These are the activations of a small neural network, seen along a few directions. Each row is one input.
Each table varies a few parts of the input and shows all the possible inputs, shuffled.
A made-up example of a description, with smaller parts first: one of 3 separate values, together with either a single point or one of 11 places along a line or (one of 4 places along a line, together with one of 8 places around a ring).
Shared parts are said once, and a part with two or three values counts as separate values.

Other details of the inputs vary at random and push rows far along two fixed directions, the same in every table; ignore that.

Table:
r1: [55 -118 1 44 76 22 -34 -24 -6 4 3]
r2: [-63 80 18 -21 -47 -10 11 14 5 10 -1]
r3: [-54 -68 66 -17 -22 -20 -92 18 -7 16 -48]
r4: [-57 53 29 -21 -45 -5 4 14 14 12 -4]
r5: [55 -123 -3 49 74 14 -26 -24 -6 0 5]
r6: [-47 -40 83 20 7 -2 -88 18 25 42 -32]
r7: [73 -97 -14 46 69 18 -24 -14 8 4 6]
r8: [-60 78 15 -23 -48 -9 16 13 8 8 -3]
r9: [58 35 -72 4 20 16 70 -7 -16 -23 33]
r10: [62 -109 -11 47 76 12 -23 -9 2 3 7]
r11: [67 47 -83 4 17 13 74 -8 -6 -30 38]
r12: [44 -19 -60 -31 -4 3 33 -10 -43 -37 3]
r13: [-47 -44 87 19 -3 -1 -79 -4 32 27 -35]
r14: [57 -3 -65 -24 -6 3 35 -17 -37 -46 5]
r15: [51 34 -79 4 21 5 75 3 -12 -23 38]
r16: [-57 -45 80 18 4 -4 -79 7 17 37 -29]
r17: [49 2 -46 5 16 19 55 -23 -12 -26 22]
r18: [-63 86 11 -19 -49 -18 18 21 7 7 4]
r19: [-49 63 5 -55 -71 -19 -3 17 -23 -10 -24]
r20: [-45 77 8 -17 -33 -8 8 28 11 15 4]
r21: [-53 -44 85 20 2 -2 -80 -2 17 32 -33]
r22: [61 34 -76 5 13 14 78 -28 -11 -38 31]
r23: [53 23 -67 3 14 17 73 -24 -17 -31 28]
r24: [-48 -35 80 24 6 -5 -89 4 29 34 -31]
r25: [-61 69 22 -21 -48 -13 13 21 14 8 -2]
r26: [-55 95 1 -19 -42 -16 23 26 8 8 8]
r27: [-58 -52 86 11 -3 0 -75 5 22 33 -32]
r28: [56 8 -63 7 26 14 51 2 -9 -11 31]
r29: [-49 95 9 -18 -41 -6 15 17 5 8 2]
r30: [-44 -69 74 -27 -18 -32 -84 16 2 25 -44]
r31: [-36 -59 82 -24 -21 -27 -93 3 6 21 -49]
r32: [72 0 -73 -42 -2 -5 64 -19 -42 -41 16]
r33: [-42 96 8 -14 -39 -10 11 22 18 9 2]
r34: [-53 101 13 -17 -51 -12 14 7 14 2 -1]
r35: [-51 112 5 -19 -51 -13 21 11 12 2 3]
r36: [65 -96 -7 40 66 21 -24 -10 1 8 5]
r37: [56 19 -74 8 24 5 63 8 -7 -15 36]
r38: [54 37 -73 4 15 15 76 -20 -22 -30 34]
r39: [43 -120 11 38 56 15 -25 -20 4 1 1]
r40: [-54 64 30 -19 -47 -5 6 11 15 9 -7]
r41: [55 -110 -2 42 74 20 -31 -14 -2 7 3]
r42: [-50 75 25 -17 -49 -8 8 9 22 5 -6]
r43: [62 -12 -66 -44 1 -7 54 -14 -39 -35 14]
r44: [49 -118 -1 43 63 14 -22 -25 -2 -3 0]
Description of these inputs: one of 4 places along a line, together with either one of 2 separate values or one of 9 places along a line.
Question: The inputs of r13 and r27 match in every part but the place on the line of 4. If r34 is changed in the same way as r13 into r27, which row does it become?
Answer: r2
Question: The inputs of r16 and r35 match in every part but the place on the line of 4. If r8 is changed in the same way as r16 into r35, which row does it become?
Answer: r22
Question: Which other rows agree with r44 in the place on the line of 4? List them by row number.
Answer: r3, r5, r10, r15, r18, r25, r26, r30, r37, r39
Question: Which other rows does r32 become when the choice among 2 separate values takes its other values? List them by row number.
Answer: r19

Table:
r45: [31 14 -54 -28 -2 -11 48 31 -15 -4 25]
r46: [25 -81 22 29 37 7 -72 -18 7 -1 -27]
r47: [-61 6 59 -5 -38 3 -24 -18 5 2 -28]
r48: [3 89 -19 -39 -39 4 20 -10 -13 -13 -2]
r49: [30 51 -65 -7 -4 -7 42 3 -21 -27 21]
r50: [-25 -6 42 -13 -18 8 -10 -31 -9 2 -18]
r51: [44 37 -39 -33 -19 -4 58 -14 -6 -27 14]
r52: [24 -80 9 21 42 3 -63 20 -12 22 -16]
r53: [37 -24 -11 -12 -1 1 13 -17 -1 -17 0]
r54: [29 -59 -36 10 33 18 25 -1 -28 -9 20]
r55: [-55 51 39 -2 -41 -22 -57 23 16 13 -28]
r56: [6 71 -16 32 20 10 59 17 48 20 42]
r57: [-60 43 37 -11 -31 -28 -53 38 4 25 -26]
r58: [-65 7 41 7 -31 -7 -20 -3 9 3 -15]
r59: [-21 -15 17 -15 -8 -28 -17 29 7 17 -8]
r60: [34 -31 -8 5 11 21 27 -43 -16 -29 1]
r61: [4 62 -10 -49 -43 -8 39 -10 -3 -8 5]
r62: [-17 40 -40 -12 -15 -4 61 4 -21 -21 22]
r63: [-18 -98 33 33 32 9 -37 -20 -5 1 -7]
r64: [-60 41 34 -23 -25 -16 -51 51 -4 39 -25]
r65: [20 76 -39 -20 -30 4 28 -7 -12 -28 1]
r66: [40 -45 -43 19 29 22 42 -46 -15 -38 13]
r67: [68 -53 -46 10 30 -7 26 -13 -1 -22 17]
r68: [59 -12 -23 1 16 13 0 -26 -14 -25 -5]
r69: [19 -96 31 13 26 -6 -48 -12 17 5 -18]
r70: [67 -64 -49 -9 48 2 27 16 -21 2 20]
r71: [-65 0 33 -18 -16 1 -17 29 -11 27 -6]
r72: [-67 16 50 -23 -39 -34 -35 31 20 23 -16]
r73: [-34 96 2 50 4 28 60 -4 41 24 37]
r74: [6 -36 49 90 72 28 -69 2 54 46 7]
Question: The inputs of r64 and r71 match in every part but one. If r68 is changed in the same way as r64 into r71, which row does it become?
Answer: r60
Question: Describe the family of inputs behind these rows.
Answer: one of 3 separate values, together with either a single point or one of 9 places along a line
Question: Which other rows does r65 become when the choice among 3 separate values takes its other values? List them by row number.
Answer: r47, r53
Question: Which other rows does r45 become when the choice among 3 separate values takes its other values? List them by row number.
Answer: r52, r54
